A small network was shown many inputs. Here are its activations along a few directions, one row for each input.
Each table varies a few parts of the input and shows all the possible inputs, shuffled.
Descriptions start from the smaller parts, as in this example, which fits no table here: values(3) and (point or line(9) or (line(6) and ring(8))).
Shared parts are said once, and a part with two or three values counts as separate values.
In the rows, zero is written as 128.

Rows:
R1: [144 139 155  99 136  89 224 156  92 157 167]
R2: [217  92 182 182 129 113  99 107 126 117 163]
R3: [157 133 140  88 111 111 225  73 140 214 144]
R4: [ 80 164  63 190  63  44  96 163 119 138  88]
R5: [122  88  89 226 152 106 172 139 148 150  85]
R6: [160 139 177 141  25  71  59 105 114  64 139]
R7: [136  26 109 127 131 203 138 119  74 134 111]
R8: [199 118 205 169 100 135 118 124 132  81 130]
R9: [112 183 109 138 207 151 129  75  89  86 132]
R10: [ 95 158 196  42 158  65 171 187 138 127 130]
R11: [ 90 160 146  70  58  29 173 118  76 131 158]
R12: [ 74 118 113 172 155  83 104 167 206 144  64]
R13: [ 85 150 106 164 148 101 116 230 187 119  72]
R14: [ 69 172 111 105 196 172 110  87 167  84 161]
R15: [136  97 159 114 148  90 237 113 102 163 170]
R16: [160  67  99 100 108 202 104  75 101 198  76]
R17: [159 111 216 135 100 134  80 132 198  87 147]
R18: [227 111 170 153  80 152 119  53 177 142 127]
R19: [145  72 107 107 134 179 103 158  55 138  98]
R20: [165 137 224 117 123 105  58 169 176  62 117]
R21: [ 98  64 118  76 120 205  82 172 131 139 127]
R22: [ 76 220  63 124 105 136 102  87  78  81 186]
R23: [ 86 205 102  91 206 164 104 144 145  63 162]
R24: [149 189  71 133 182 169 118  24 127 178 153]
R25: [101 133 166  62 137  91 185 163 162 163 186]
R26: [124 155  89 168 203 175 148  69  96 118 187]
R27: [127 130  86 211 140 105 158 180 138 144  80]
R28: [147 118  65 192 112 124 165  92 192 196  58]
R29: [103  96 130  55 143 174  62 211 104 115  93]
R30: [ 96  95  74  87  29 161  83 151  51 110 131]
Question: Changing only one part turns R14 into R25. The same change can be made to R23. Which row results?
Answer: R10
Question: What is each input in this table made of?
Answer: values(5) and (point or line(5))
Question: Change only the values(5) part in R4. List by row number the other rows that result.
Answer: R6, R11, R22, R30
Question: Change only the line(5) part in R18. List by row number the other rows that result.
Answer: R2, R8, R17, R20

Rows:
R31: [ 98  66 103 139 128 207  37 183 144 108  58]
R32: [116 104 175  39 105 169  71 184 116  63 140]
R33: [182  78 141 179  41  81  96 142 116 121 102]
R34: [136 150 201 146  84  30 158 214 163  97 126]
R35: [153 114  64 159 178 172 162  82 132 203  78]
R36: [143 138 150  66 159 130 189  66 105 165 172]
R37: [178  98 119 203 134 146  73 110 190 150  87]
R38: [200  94 227 121  77  95 124 156 130 106 154]
R39: [ 88  91  99 105  66 165  43 171 100  91  92]
R40: [ 41 225 107 108 208 108 160 108 116  83 174]
R41: [101 184  50 148 158 184 114  58  67 114 144]
R42: [197  50 140 211 109 117  84 157 160 138  68]
R43: [180 143 208 110 106 118 108 107 158 118 174]
R44: [106 144  47 181 211 229 116  66 123 116 114]
R45: [128 135  78 128 118 131 169  58  85 187 111]
R46: [151  80  82 172 162 167 143 131 123 198  84]
R47: [ 74 175 124  89 163  62 220 116 144 152 150]
R48: [158 133 134 173  71 109  79  93 136 140 114]
R49: [ 75 143 141 100 142  62 210 168 139 143 154]
R50: [154 113 159  76 139 130 175 128  99 162 181]
R51: [ 48 145 146  65 108 100 107 236 157  50 118]
R52: [109 185 183 134 108  54 148 160 198 104 149]
R53: [117 174 110  81 197 178 137  62  96  78 207]
R54: [137 109  85 139 100 127 150 117  78 185 120]
Question: What is each input in this table made of?
Answer: line(4) and (point or line(5))
Question: Changing only the line(4) part turns R49 into R46. The same change can be made to R40. Which row results?
Answer: R44
Question: Start at R53 and move only the line(5) part, one step at a time. The first step leads to R36. Which rows follow, in order?
Answer: R50, R43, R38
Question: Start at R35 and move only the line(4) part, one step at a time. The first step leads to R45. Which rows follow, in order?
Answer: R36, R47

Rows:
R55: [109 123 174 100  51  62 126 201 136 108 129]
R56: [169  96 106 158 129 150 122  85 120 169 143]
R57: [147 115  72 170 149 140 140  90 130 157  96]
R58: [103 163 113  90 153 155 147 129 107 107 166]
R59: [153  84 164 145  65  89  92 199 143 107  90]
R60: [116 130  75 175 160 146 133 104 118 166  90]
R61: [128 157  94 139 160 106 183  92 126 151 131]
R62: [ 92 119  87 120 167 188  95 126 108 114 114]
R63: [115 182 162 136 117  91 105 146 158  72 153]
R64: [180  77 198 147  86 107  93 189 172 122 104]
R65: [157 123 116 116 122 172 105  91 117 145 119]
R66: [129 123 183 112  77  58 132 204 141  98 123]
R67: [136 152 122 145 147 115 193  81 113 158 150]
R68: [ 89 117  79 141 156 183 118 111 132 128  99]
R69: [138 139 147  96 139 116 158  78 105 135 167]
R70: [118 150 142  77 145 150 134 107  95 101 168]
R71: [144 122 199 112  87  65 129 195 160 111 131]
R72: [145 137 125 123 143 115 167  89 122 161 178]
R73: [ 74 153 106  87 178 147 136 130 108 104 152]
R74: [ 79 163  91 119 172 123 162 118 131 149 125]
R75: [124 124  93 124 141 192 103 123 106 115 129]
R76: [ 71 151  99 108 168 142 162 115 132 119 137]
R77: [169  84 180 147  75  96  88 191 162 121  98]
R78: [134 162 136  82 135 136 150  95 118 135 156]
R79: [ 99 124  70 153 159 159 117 116 130 157  88]
R80: [164  95 129 132 126 150 111  71 102 144 133]
R81: [155 115 217 114  98  76 135 193 170 114 136]
R82: [138 109 121 108 136 186  91 103 100 108 133]
R83: [ 96 168  95 140 173 111 176 107 119 158 127]
R84: [138 145 143 171 105 126  61 141 161  79 120]
R85: [132  84 154 133  39  95  85 196 139 117  95]
R86: [156 110 103 178 137 150 148  77 115 166 116]
Question: Changing only one part turns R72 into R56. The same change can be made to R55. Which row results?
Answer: R85
Question: What is each input in this table made of?
Answer: values(2) and (point or line(4) or ring(11))
